These are the activations of a small network on made-up records, seen along a few directions, one row for each record.
After each row come some of the record's fields: KUDUF, BOGEM, FUB, NELAB, TOGE, KIV.
Not every record has every field; a missing one is left out.
The largest differences between rows may come from other fields.
In the rows, zero is written as 500.
Strong random noise was added to every row along 16 fixed directions; ignore it. To show where, here is one row again and again, with new noise each time:
387 712 425 370 635 404 399 561 541 477 639 541 448 766 368 670 441 510 603 458 602 433 355 491 468 395 519 519 282
508 424 443 545 557 451 643 584 671 555 506 574 529 439 487 290 525 639 393 538 563 355 459 523 459 336 558 608 401
545 555 682 422 265 494 555 523 639 626 646 424 450 417 442 464 584 418 419 450 556 497 569 512 386 478 540 458 501
547 478 522 364 551 421 274 350 645 629 506 469 478 435 440 508 644 719 566 494 568 329 421 419 581 425 529 571 430
401 564 189 502 404 522 282 461 461 542 373 304 631 709 543 558 397 471 475 523 452 430 474 445 458 461 445 546 394
398 531 650 551 430 475 605 433 556 500 446 571 457 440 446 538 445 456 548 451 650 496 457 396 450 403 539 549 603
329 639 690 701 559 412 598 761 249 730 460 601 578 714 337 654 552 566 521 644 484 476 345 483 380 443 639 436 381
396 409 462 469 458 387 383 427 362 374 256 315 462 533 660 454 316 651 320 499 409 351 370 266 663 533 444 616 616
626 340 348 454 525 527 609 486 453 584 396 568 239 524 494 591 221 499 579 462 375 600 423 274 494 737 404 411 422
471 580 681 606 512 450 521 472 509 538 487 354 507 547 523 706 741 494 559 377 482 406 381 379 507 548 662 432 391
537 524 359 496 594 509 481 452 476 750 465 551 404 472 320 531 378 656 832 494 391 582 474 471 532 593 496 449 547
526 748 616 387 458 456 490 488 407 429 452 431 406 513 570 371 290 450 657 479 338 635 567 567 628 718 578 461 688
462 434 232 646 576 488 453 444 392 673 870 564 763 454 229 571 706 614 652 602 455 576 340 218 268 623 411 600 234
640 211 485 714 416 546 690 513 690 618 559 531 441 348 550 507 751 625 423 461 453 412 524 552 367 487 570 505 449
704 453 412 482 449 452 608 393 513 533 463 553 434 320 426 596 570 512 677 301 549 489 510 258 393 533 538 576 626
675 519 308 542 445 533 589 439 367 483 486 403 590 415 414 481 609 271 571 488 469 601 630 401 413 465 570 521 598
550 450 504 620 134 627 400 219 520 565 398 456 802 238 643 378 622 345 493 558 571 600 627 306 303 642 469 628 612
401 316 380 727 393 555 621 496 628 422 404 504 527 590 669 534 428 454 313 504 508 417 408 383 364 512 478 557 323

498 449 685 572 580 542 548 394 648 432 429 660 433 481 563 564 544 462 539 500 610 476 449 465 552 518 566 480 406 -> KUDUF=gem BOGEM=guko FUB=vem NELAB=kedez TOGE=nos KIV=gafus
564 480 610 393 546 439 385 425 807 588 385 523 638 401 581 279 661 562 329 601 699 240 477 452 545 297 600 599 250 -> KUDUF=lifig BOGEM=pezog FUB=tuge NELAB=kedez TOGE=nos KIV=ruti
590 480 194 744 704 562 532 453 510 553 345 487 704 528 440 364 618 443 614 625 400 464 530 470 514 416 659 539 366 -> KUDUF=lifig BOGEM=guko FUB=tuge NELAB=mas KIV=ruti
592 585 456 435 493 358 452 494 701 401 444 621 402 593 348 367 301 451 510 579 485 333 577 450 529 344 642 592 527 -> KUDUF=lifig BOGEM=pezog FUB=tuge NELAB=kedez TOGE=gav KIV=ruti
623 300 347 348 564 655 567 403 699 640 627 356 413 240 521 311 597 537 496 426 502 590 589 625 595 505 380 402 461 -> BOGEM=pezog FUB=vem NELAB=mas KIV=gafus
395 443 531 422 380 520 392 342 668 619 772 311 422 457 190 632 570 363 503 518 567 510 544 435 496 315 424 399 481 -> KUDUF=lifig BOGEM=pezog FUB=tuge NELAB=kedez TOGE=gav KIV=ruti
542 443 573 669 629 437 589 705 386 533 513 704 609 622 393 575 716 527 378 686 531 392 433 511 379 356 628 499 309 -> KUDUF=lifig BOGEM=pezog FUB=vem NELAB=kedez TOGE=gav KIV=ruti
686 515 395 565 497 441 745 675 396 452 323 554 492 519 461 301 361 332 382 565 399 483 606 419 444 445 636 528 555 -> KUDUF=lifig BOGEM=pezog FUB=tuge NELAB=mas KIV=ruti
593 555 715 305 422 509 525 554 344 576 581 297 484 404 441 496 561 295 432 519 403 622 582 423 585 646 479 304 474 -> KUDUF=meraz BOGEM=pezog FUB=vem NELAB=kedez TOGE=nos KIV=gafus
561 766 656 429 445 512 414 495 616 467 172 561 520 640 603 498 450 340 528 440 634 380 564 529 533 411 678 489 478 -> KUDUF=gem BOGEM=guko FUB=vem NELAB=mas KIV=gafus
441 334 427 678 616 413 537 486 542 527 604 533 535 489 261 458 592 552 427 646 484 374 410 330 480 320 581 582 427 -> BOGEM=guko FUB=tuge NELAB=mas KIV=gafus
439 584 338 454 472 655 439 627 361 587 584 519 494 739 296 319 182 240 420 839 351 742 638 679 519 525 400 352 405 -> KUDUF=gem BOGEM=guko FUB=vem NELAB=mas KIV=gafus
382 539 712 493 449 507 575 460 614 334 351 316 305 539 660 420 298 394 383 433 454 483 501 544 732 519 551 417 626 -> KUDUF=lifig BOGEM=guko FUB=vem NELAB=kedez TOGE=nos KIV=ruti
440 460 425 505 339 380 584 532 311 453 641 334 575 370 290 437 480 476 356 461 466 459 505 274 430 356 435 620 737 -> KUDUF=befo BOGEM=pezog FUB=tuge NELAB=mas KIV=gafus
518 373 453 509 536 554 465 622 316 643 350 634 559 579 510 617 523 458 414 695 575 529 540 611 417 372 440 445 396 -> KUDUF=befo BOGEM=pezog FUB=tuge NELAB=kedez TOGE=nos KIV=gafus
379 429 506 678 407 639 548 520 614 491 553 599 571 465 571 476 527 602 532 470 502 529 550 729 419 510 447 522 578 -> KUDUF=meraz BOGEM=guko FUB=vem NELAB=mas KIV=gafus
538 507 554 545 620 499 503 579 375 582 431 479 483 626 382 422 510 377 407 753 446 537 501 506 589 425 612 411 396 -> KUDUF=befo BOGEM=guko FUB=vem NELAB=kedez TOGE=nos KIV=gafus
596 463 559 543 387 503 657 476 699 447 611 377 439 408 497 401 520 383 408 400 403 465 524 332 489 632 563 445 420 -> KUDUF=lifig BOGEM=guko FUB=vem NELAB=kedez TOGE=gav KIV=ruti
507 704 345 427 657 438 422 478 454 306 394 541 698 541 571 437 428 557 664 384 500 414 426 334 564 589 523 634 445 -> KUDUF=meraz BOGEM=guko FUB=vem NELAB=kedez TOGE=gav KIV=gafus
453 438 193 635 541 501 513 421 600 401 465 602 359 694 423 723 258 390 691 447 490 520 461 412 410 461 472 532 472 -> KUDUF=viz BOGEM=guko FUB=tuge NELAB=kedez TOGE=nos KIV=gafus
560 565 578 424 531 523 503 462 383 526 403 601 474 437 500 593 478 480 680 462 540 608 541 509 514 580 485 447 618 -> KUDUF=lifig BOGEM=pezog FUB=vem NELAB=kedez TOGE=gav KIV=ruti
635 319 497 639 692 592 405 364 379 241 620 516 590 547 716 589 867 406 421 640 388 581 445 498 552 744 539 466 254 -> KUDUF=viz BOGEM=pezog FUB=vem NELAB=mas KIV=gafus
649 389 587 426 449 466 486 531 454 529 259 492 292 471 614 490 427 582 406 496 451 436 562 553 617 496 528 468 677 -> KUDUF=lifig BOGEM=guko FUB=vem NELAB=kedez TOGE=nos KIV=ruti
562 493 376 515 481 460 285 497 503 393 541 630 391 726 391 479 330 468 495 752 368 497 600 662 532 442 544 538 563 -> KUDUF=lifig BOGEM=guko FUB=vem NELAB=kedez TOGE=nos KIV=ruti
593 259 325 721 352 508 532 487 387 275 444 467 661 487 657 546 701 434 231 528 445 407 555 408 339 477 499 645 547 -> KUDUF=lifig BOGEM=pezog FUB=vem NELAB=mas KIV=ruti
537 519 408 581 468 575 655 555 483 416 418 644 468 560 564 643 456 385 595 349 570 572 538 546 352 510 516 487 568 -> BOGEM=pezog FUB=vem NELAB=mas KIV=gafus
456 506 473 511 567 427 546 545 484 415 253 429 412 549 689 605 395 669 551 305 445 377 420 509 613 527 517 507 596 -> KUDUF=lifig BOGEM=pezog FUB=vem NELAB=kedez TOGE=nos KIV=ruti
630 484 552 344 690 563 644 696 452 424 625 742 361 493 727 509 586 658 493 410 567 621 486 846 472 633 418 455 413 -> KUDUF=lifig BOGEM=pezog FUB=vem NELAB=mas KIV=ruti
711 349 605 644 670 467 672 434 598 536 396 634 455 283 454 309 646 572 550 578 431 435 514 403 590 505 693 522 517 -> KUDUF=lifig BOGEM=pezog FUB=tuge NELAB=mas KIV=ruti
476 510 479 456 418 480 515 572 468 440 641 666 365 571 474 594 376 478 524 520 567 611 580 716 379 420 426 542 652 -> KUDUF=lifig BOGEM=guko FUB=tuge NELAB=kedez TOGE=nos KIV=ruti
439 557 595 579 633 453 828 665 476 433 684 605 532 415 539 502 556 563 566 360 524 578 393 511 418 606 507 498 429 -> KUDUF=lifig BOGEM=pezog FUB=vem NELAB=kedez TOGE=nos KIV=ruti
484 475 581 557 380 461 536 543 529 453 493 652 414 533 552 478 334 600 439 477 460 473 442 403 417 658 475 569 544 -> KUDUF=lifig BOGEM=guko FUB=vem NELAB=mas KIV=ruti
539 605 572 450 512 400 710 636 571 547 549 519 489 415 449 300 389 494 491 468 471 490 505 449 483 515 565 506 478 -> KUDUF=lifig BOGEM=pezog FUB=tuge NELAB=kedez TOGE=nos KIV=ruti
370 598 448 448 213 603 381 530 521 626 525 397 546 586 504 474 337 393 433 539 537 601 619 661 397 475 374 467 579 -> KUDUF=lifig BOGEM=guko FUB=vem NELAB=kedez TOGE=nos KIV=ruti
565 498 453 478 482 577 242 371 599 456 703 593 360 660 446 683 561 488 630 552 444 577 542 664 481 608 482 454 447 -> KUDUF=lifig BOGEM=guko FUB=vem NELAB=mas KIV=ruti
305 676 804 485 663 349 500 566 333 566 552 482 452 501 394 499 461 685 621 543 461 524 358 506 676 511 565 468 612 -> KUDUF=lifig BOGEM=guko FUB=tuge NELAB=kedez TOGE=nos KIV=ruti
569 313 475 370 385 604 642 514 675 561 554 569 317 424 577 540 402 410 349 407 667 564 515 480 384 508 325 439 378 -> KUDUF=lifig BOGEM=guko FUB=vem NELAB=kedez TOGE=nos KIV=ruti
321 294 598 650 464 601 654 490 627 857 476 532 508 370 327 464 498 542 402 590 649 498 398 359 415 350 415 434 368 -> KUDUF=lifig BOGEM=guko FUB=tuge NELAB=mas KIV=ruti
455 511 596 457 479 447 523 601 515 535 643 373 505 415 426 316 558 662 391 529 417 435 542 649 599 419 508 492 623 -> KUDUF=lifig BOGEM=pezog FUB=vem NELAB=kedez TOGE=gav KIV=ruti
391 635 451 418 459 642 470 433 802 713 433 284 512 539 514 435 415 340 576 415 575 515 529 579 528 443 485 340 289 -> KUDUF=viz BOGEM=pezog FUB=tuge NELAB=mas KIV=gafus

Here are new rows. What are their fields?
268 833 715 349 634 478 409 478 537 523 518 237 577 557 507 296 437 390 526 577 523 552 469 624 769 444 575 397 413 -> KUDUF=lifig BOGEM=guko FUB=tuge NELAB=kedez TOGE=nos KIV=ruti
369 623 744 569 660 473 515 452 562 469 377 409 611 422 736 398 625 579 586 488 502 469 431 620 681 556 654 475 475 -> BOGEM=pezog FUB=tuge NELAB=kedez TOGE=nos KIV=gafus
295 501 511 544 400 479 384 497 550 552 562 671 384 618 420 564 237 621 590 617 519 552 521 708 447 424 410 552 665 -> KUDUF=lifig BOGEM=guko FUB=tuge NELAB=kedez TOGE=nos KIV=ruti
425 333 338 703 515 561 825 515 703 522 614 646 517 311 441 426 407 663 612 336 513 519 430 403 363 555 400 561 505 -> KUDUF=lifig BOGEM=pezog FUB=vem NELAB=kedez TOGE=gav KIV=ruti
401 369 400 516 381 565 390 335 578 465 577 196 443 470 528 685 620 490 451 344 521 473 505 506 556 412 392 471 594 -> KUDUF=lifig BOGEM=guko FUB=vem NELAB=kedez TOGE=nos KIV=ruti
374 566 541 665 535 452 670 460 553 220 628 394 518 439 606 501 538 547 564 279 445 494 419 466 557 578 553 581 642 -> KUDUF=lifig BOGEM=guko FUB=vem NELAB=kedez TOGE=nos KIV=ruti
419 500 341 354 474 524 470 494 474 613 576 210 535 463 337 460 533 413 383 464 578 492 542 485 536 246 394 467 512 -> KUDUF=lifig BOGEM=pezog FUB=tuge NELAB=mas KIV=ruti
686 471 376 229 590 420 256 552 460 436 517 472 399 661 651 665 651 611 366 448 518 353 470 574 520 496 461 525 305 -> KUDUF=lifig BOGEM=pezog FUB=tuge NELAB=mas KIV=ruti
568 503 717 495 702 548 648 454 744 568 410 467 485 330 506 335 715 470 543 505 584 430 545 632 689 357 679 381 403 -> KUDUF=lifig BOGEM=pezog FUB=vem NELAB=kedez TOGE=gav KIV=ruti
529 365 498 532 595 457 445 393 474 356 670 449 564 439 501 478 693 494 406 579 467 477 433 365 567 535 514 552 429 -> BOGEM=guko FUB=vem NELAB=kedez TOGE=nos KIV=gafus
485 339 664 431 809 401 682 579 531 436 517 663 336 410 440 408 512 681 391 559 617 405 356 496 678 328 505 518 452 -> KUDUF=lifig BOGEM=pezog FUB=vem NELAB=kedez TOGE=nos KIV=ruti
466 405 831 448 285 536 583 515 451 481 624 462 233 392 575 600 475 562 382 365 475 609 504 550 513 670 392 403 746 -> KUDUF=lifig BOGEM=guko FUB=vem NELAB=mas KIV=ruti
545 495 538 362 514 528 383 530 292 542 293 436 570 514 614 525 633 439 321 577 678 487 538 577 550 312 467 506 540 -> KUDUF=lifig BOGEM=guko FUB=vem NELAB=kedez TOGE=nos KIV=ruti
522 465 735 624 443 489 399 501 353 496 436 542 453 646 561 618 546 410 387 696 366 527 460 421 499 685 594 411 403 -> KUDUF=lifig BOGEM=guko FUB=tuge NELAB=mas KIV=ruti
725 513 597 485 322 470 354 381 563 612 467 498 524 374 424 259 498 458 489 668 332 493 634 367 510 650 615 522 576 -> KUDUF=lifig BOGEM=guko FUB=tuge NELAB=mas KIV=ruti
474 471 465 569 526 559 522 402 498 486 558 400 616 334 511 314 628 469 534 561 512 587 596 624 568 433 509 544 642 -> KUDUF=viz BOGEM=guko FUB=vem NELAB=kedez TOGE=nos KIV=gafus
517 608 475 388 483 300 498 587 255 426 569 434 518 463 341 504 450 610 501 404 476 444 470 363 507 428 491 619 750 -> KUDUF=lifig BOGEM=pezog FUB=vem NELAB=kedez TOGE=nos KIV=ruti
745 380 359 453 491 430 580 669 429 332 548 745 498 603 582 570 548 431 283 537 552 434 496 406 283 536 481 601 307 -> KUDUF=lifig BOGEM=pezog FUB=vem NELAB=kedez TOGE=nos KIV=ruti
514 406 292 493 666 592 509 461 350 469 465 567 571 477 444 619 556 403 623 555 584 620 559 590 507 371 409 475 506 -> KUDUF=befo BOGEM=pezog FUB=vem NELAB=kedez TOGE=nos KIV=gafus
492 385 594 530 528 527 442 487 395 524 557 468 641 401 577 388 685 624 310 607 467 478 419 398 543 615 443 536 381 -> KUDUF=gem BOGEM=guko FUB=vem NELAB=mas KIV=gafus
